Each row below holds a small network's activations on one record, seen along a few directions.
Records have a field called LAMAN. Each example row is followed by its value.
The word missing means that the record has no LAMAN.
In the rows, 128 means zero.
[156 152 137 116  92 173 147 114 153 164 152  73 112  33 127 147 130 157
 116  62 130 161  65 184  72 100 153 158  93 119] : demek
[137 141  92 107 102 107  98 125 136 125 152  73 101 147 161  57 149 191
  88  96  68  76 192 170 130 136 114 158 135 141] : ginom
[143  83 118 110  86 170  74 205 130 168 153 157  99 112 153  95  92 131
  65  74  87 155 179 111 182 191  98 109 101 103] : duri
[108  92 157 184 133 143 131 116 130 154 122 118 109  88 129 118 161 113
 124  96 165 153  65 125 112 109 140 118 127 179] : missing
[185  86 118 151 153 136 143  68 135 177 150  43 150  96 162 135 138 123
 127 194 123 170 113  73 185 157  94  99  92 121] : mufir
[113 103 131 127 141 127 139 139 107  85 151 110 121 174 154 104 142 132
 101 162  93  88 188 136 133 131 153 142 139 183] : missing
[209 172 117 146  62 104  84 118 166 171 186 164  83 166 107 191  52 117
 163 108  81 153 103 165  91  71  78  80  83  96] : babi
[193 160  91 140  90 173 132 164 154 114 160 139 127 133 122 115 113 183
 130 158 139  82 133 150 120  74  91 106 151  95] : babi
[159 137 114  96 117 171 180 155 103  73 192 134  81 142 193 101 140 166
 109 117  60 106 146 104 148 123 115 127 141 124] : kad
[144 175 126 130 135  61  92 150 116 147 201  76 105 140 125 171 100  26
  91 141  87 161 128 130 190 114 117 198  92 113] : ratik
[120 127  93 152 153 102  86 135 163 156 205 121 165  90 119 195 136 112
 172 132 140 144 110 115 118 123 104 217 116  49] : ratik
[ 84 171 153 136 157 145 106  55 180 117 143 108 101  88 185 165 199 108
 158 116 145 142 106 113 143 222  81 111 148  85] : suga
[142 165  92 104 109 171 135 183 158 117 171 109 108 128 110 128 122 193
  97 119 129  97 114 154 117  66 118 172 157 114] : demek
[154 128  98 110  99 111 104 131 143 106 154  66 109 135 106  40 141 185
  82  85  69  99 189 164 152 140 119 163 124 119] : ginom
[174 129 122  96 118 178 185 163 116  57 196 129  89 133 139  85 133 157
 103 108  62 128 146  99 168 130 121 125 128 104] : kad
[109 136 153 114 135 121 157 145 149 104 146  84 151 132 129 111 156 125
 113 175 113 108 126 125 169 130  46  92 163  74] : mufir
[154 111 137 105 109 149  91 164 122 119 183 125  78 148 196  56 148 174
  99 101  86  96 196 110 146 140  87 126 142 149] : duri
[163 167  91 168  91 143 146  90 124 156 117 138  34  88 140 154  71  95
 123  37 148 107 153 158 124 100  85  66 174  98] : babi
[131 106 126 128 127 126 162 144 130  89 183  68 143 142 123 103 153 117
  95 197  81 122 162 116 173 141  65 119 130 112] : mufir
[163 143  59 144 128 127  79  96 166 126 107  75 117  80 171  64 108 175
 129 115 117 152 143 185 109 198 143 161  50  86] : ginom
[106  96 163 115 131 114 150 141 137  88 135 136 140 139  86 112 138 154
 110 153 135 113 171 146 123 118 119 128 150 130] : missing
[140 169  66 158 135 188 119 130 180 127 162  91  74  77 175 119 138 134
 119 103 100 153 112 163  98 179 202 169 109 128] : demek
[147 118  90 151 163 125  67 100 133 150 173 141 151  86 134 205 167 138
 190 132 120 132 104 111 150 144  93 140 145  54] : suga
[169 145 122  96 107 134  27 106  92 175 152 151  92 115 137 135  45 130
 142  62 106 148 158  96  99  64  76  77 103  61] : duri
[160 154 100  92  77 213 172 132  96 138 144 121  64 105 166 125  57 159
 124 148  93 115 110  81 138 204 132 110 114 113] : kad
[114 128 124 111 122 142 133 130 105 101 192  87 115 138 176 130 164 121
 114 178  81  80 168 125 170 134  78 158 144 157] : suga
[115 154 155 128 138 135 139 156 135 110 149  99 136 102 125 124 155 105
 126 147 144  82 167 135 174 103  77 196 175  96] : ratik

Here are new rows. What is LAMAN for each?
[104 125  53  97  55 144  80 144 128 189  99 126 116 103 109 138 155 157
 133  46  85 171 160 207 114 124  82 132 126 100] : ginom
[144 146 117  90 138 170 127 145 128 142 148 100 166 127 107 149 167 120
 160 168 149  87 158 114 144  83  64 199 133 118] : ratik
[176 135  98 122  99 179 160 152 150 109 149 114  92 139  88 145 144 180
 141  96 124 107 169 154 138  84  94 119 145 112] : babi
[184 128  95 147  96 153 144 145 133  96 188 124  69 130 131  81 158 150
 109 114  80  77 170 154 153 129 126 119 155 138] : babi
[181 201 121  95 141 158 132 141 207 118 122 126 135 138 140 130 122 192
 103 103 114  80  98 133 150 102 117 157 172 124] : demek
[ 80 123 128 115 127  92 158  87 103 172 132 131  96 125  91 123  84  90
 121  87 134 159 155  94  71  99 128  87 156 140] : missing
[142 119 103 106  83  67 130 119 122 179 143  67  91 170 194 151 163  64
  96 202  86 165 128  99 164 131  78 109 111 119] : mufir
[146 141  98 138 154  55 126  83 102 137 174  57 130 116 112 161  80  70
  82 149  45 165 149  73 157 105  69  74 115  99] : mufir
[ 91  79  98  79  83 152 121  45 124 137  86 167 137 109 112 112  73 105
 127 141 166 135 121  92 122 106 132 109 122 134] : missing
[110 161 112 119 151  66 105  91  69 147 162 158 109 117  74 146 108  83
 127  90  91 168 132 121  58  72 129  90 138 163] : missing
[169 129 128  98 124 151 132 133 120  96 179  96 156 125 148 119 151 118
 124 187  93  91 162 109 184 142  79 150 133 143] : suga
[216 111 142  69  74 111  69 181 138 168 116 139  55 136 199  96 107 112
 105 102 116 158 163  95 167 148  97 117  51 109] : duri
[133 131 115 174 155 174 127  94 122 190 175  39 109  64 150 129 177  69
 100 153 136 153 115 118 166 136 155 192 113 148] : ratik
[131 173  72 127  95 146 135 146 123 138 116  76 162  88 140 141  91  70
 148 186 124  94 120  88 136 227  91 211 116 144] : ratik
[131 114 173 113 131 131 134 148 137  87 103 113 182 157 129 118 123 137
 143 142 116  90 138 138 138 104 143 126 161 136] : missing
[159 142 113 162  75 176 158 125 126 110 162 135 106 138  83 136 130 195
 138 101 103 111 172 173 155  85  91 132 138 105] : babi
[182 163 129  84  89  97 145 107  96 190 118 119  88 116  94 185 140 110
 184 187 136 125  56 120 136 161  62 170 135 101] : suga
[190 149 112 128  77 135 142 136 171 112 149 149 121 119 124 112 125 196
 136 139 131  68 158 142 146 100  87  98 153  95] : babi
